133  120  132  140  111  135
151  132  129  102  115  124
Answer: 115

125  126  134  137
117  124  143  153
133  130  121  117
Answer: 121

143  121  103  137 Answer: 103

113  124  133  152  116 Answer: 152

102  140  117  139  115  115  142
105  138  117  137  116  117  140
Answer: 117

156  119  105  132 Answer: 105
---
[156 136 105 119] >> 156, 119

[124 114 116 121 117 103 100] >> 124, 100

[[134 132 117 110 120 143 142]
 [137 131 116 108 122 144 143]
 [139 132 113 104 122 148 146]] >> 134, 146

[106 149 135 154] >> 106, 154

[[127 126 115 126]
 [142 114 100 115]] >> 127, 115

[[123 142 150 136 109 111]
 [133 111 100 121 151 149]] >> 123, 149

[140 104 107 125] >> 140, 125

[115 105 147 100] >> 115, 100

[149 154 140 151 142] >> 149, 142

[132 121 110 144 150] >> 132, 150
---
113,125,132,149,117,133,124 => 149

137,131,129,101 => 101

109,107,153,148,154,108 => 148

105,136,121,154,142,123,111 => 154

108,120,138,150,153 => 150

126,133,147,138,136,152
118,142,102,136,111,130
116,125,122,120,134,121
=> 138

147,141,141,104,129,122 => 104
---
137	104	133	115	122
137	106	132	116	122
131	121	129	124	126
Out: 126

139	154	118	113
119	116	109	141
127	128	128	128
Out: 128

112	115	114	130	122	116	123
142	116	150	125	123	137	142
117	130	127	118	124	124	103
Out: 103

118	128	115	126	118	137	118
119	140	144	143	118	134	157
129	133	137	124	126	130	124
Out: 124

152	112	133	112	125
153	111	133	111	125
112	148	129	148	136
Out: 136

143	156	123	147	110
141	138	152	109	155
106	146	115	157	146
Out: 146

130	140	131	136	122	134
131	123	139	137	124	117
107	124	144	125	135	110
Out: 110

132	137	149	119
135	121	119	115
136	122	119	113
Out: 113
---
[107 126 134 151 141 130 133] result: 151
[146 148 143 107 126 126 145] result: 107
[123 105 131 129 125 125 135] result: 129
[114 146 111 109 144 147 150] result: 109
[149 137 139 146 131 134 106] result: 146
[124 143 128 128 157 141 144] result: 128
[150 119 135 119 136 137 120] result: 119
[157 129 103 126 142 110 107] result: 126
---
(154, 150, 113, 144, 112, 108) value 112
((128, 134, 146, 148), (143, 129, 119, 150)) value 119
((125, 134, 126, 131), (137, 126, 132, 119), (138, 153, 117, 115)) value 117
((145, 149, 103, 102), (139, 109, 106, 127), (154, 103, 132, 144)) value 132
((141, 125, 121, 130, 109, 103, 118), (130, 123, 130, 140, 115, 143, 135), (134, 135, 105, 130, 145, 129, 110)) value 129
(155, 116, 137, 117, 138) value 117
---
[148 107 150 100 105 154 150] -> 150
[119 124 143 140 150 129 118] -> 118
[105 143 155 156 124] -> 124
[120 108 105 130 119 133] -> 133
[118  98 133 139 156] -> 156
[156 129 118 113 146 144] -> 144
---
Input:
[[144 120 139 113 112 106 144]
 [141 119 138 118 116 107 142]]
Output: 138

Input:
[[110 135 120 135]
 [101 143 118 143]]
Output: 118

Input:
[[148 107 115 117]
 [147 112 124 116]]
Output: 124

Input:
[[101 120 132 119 129]
 [114 123 130 129 115]]
Output: 130

Input:
[[134 102 120 121 113 123]
 [115 151 136 129 127 126]]
Output: 136

Input:
[[122 148 100 140 127]
 [116 142 106 130 139]]
Output: 106

Input:
[[113 121 109 123 148 130 144]
 [112 145 120 152 117 106 143]]
Output: 120
---
[131 145 144 143  99 117] yields 131, 117

[114 152 129 142 140] yields 114, 140

[140 150 115 112] yields 140, 112

[124 155 104 136 123] yields 124, 123

[[124 135 120 127 131 115]
 [113 124 124 121 126 117]
 [139 118 136 118 137 100]] yields 124, 100

[116 130 132 100] yields 116, 100

[[123 126 139 138]
 [124 144 103 111]] yields 123, 111

[[107 129 125 112 146 110]
 [107 129 125 112 147 110]] yields 107, 110
---
[142 144 142 103 148] value 142, 148
[104 122 132 121] value 104, 121
[102 100 110 154] value 102, 154
[140 133 103 143] value 140, 143
[111 130 149 115 144 117 122] value 111, 122
[147 123 115 154 136] value 147, 136
[105 113 125 154] value 105, 154
---
[[146 126 113 147 137 110]
 [119 151 136 129 108 138]]: 129

[[106 124 109 146 109]
 [144 140 127 108 107]
 [115 113 143 142 108]]: 143

[120 153 128 101 128 143]: 101

[157  99 101 156]: 99

[[151 108 142 148 156 156]
 [143 112 118 113 137 126]
 [124 124 143 142 147 145]]: 142

[[120 147 140 147 101]
 [145 120 151 117 116]]: 151

[122 123 148 146 153]: 148

[155 152 153 109 147 122 124]: 147

[[124 101 148 141]
 [118 143 106 138]
 [150 139 112 105]]: 139
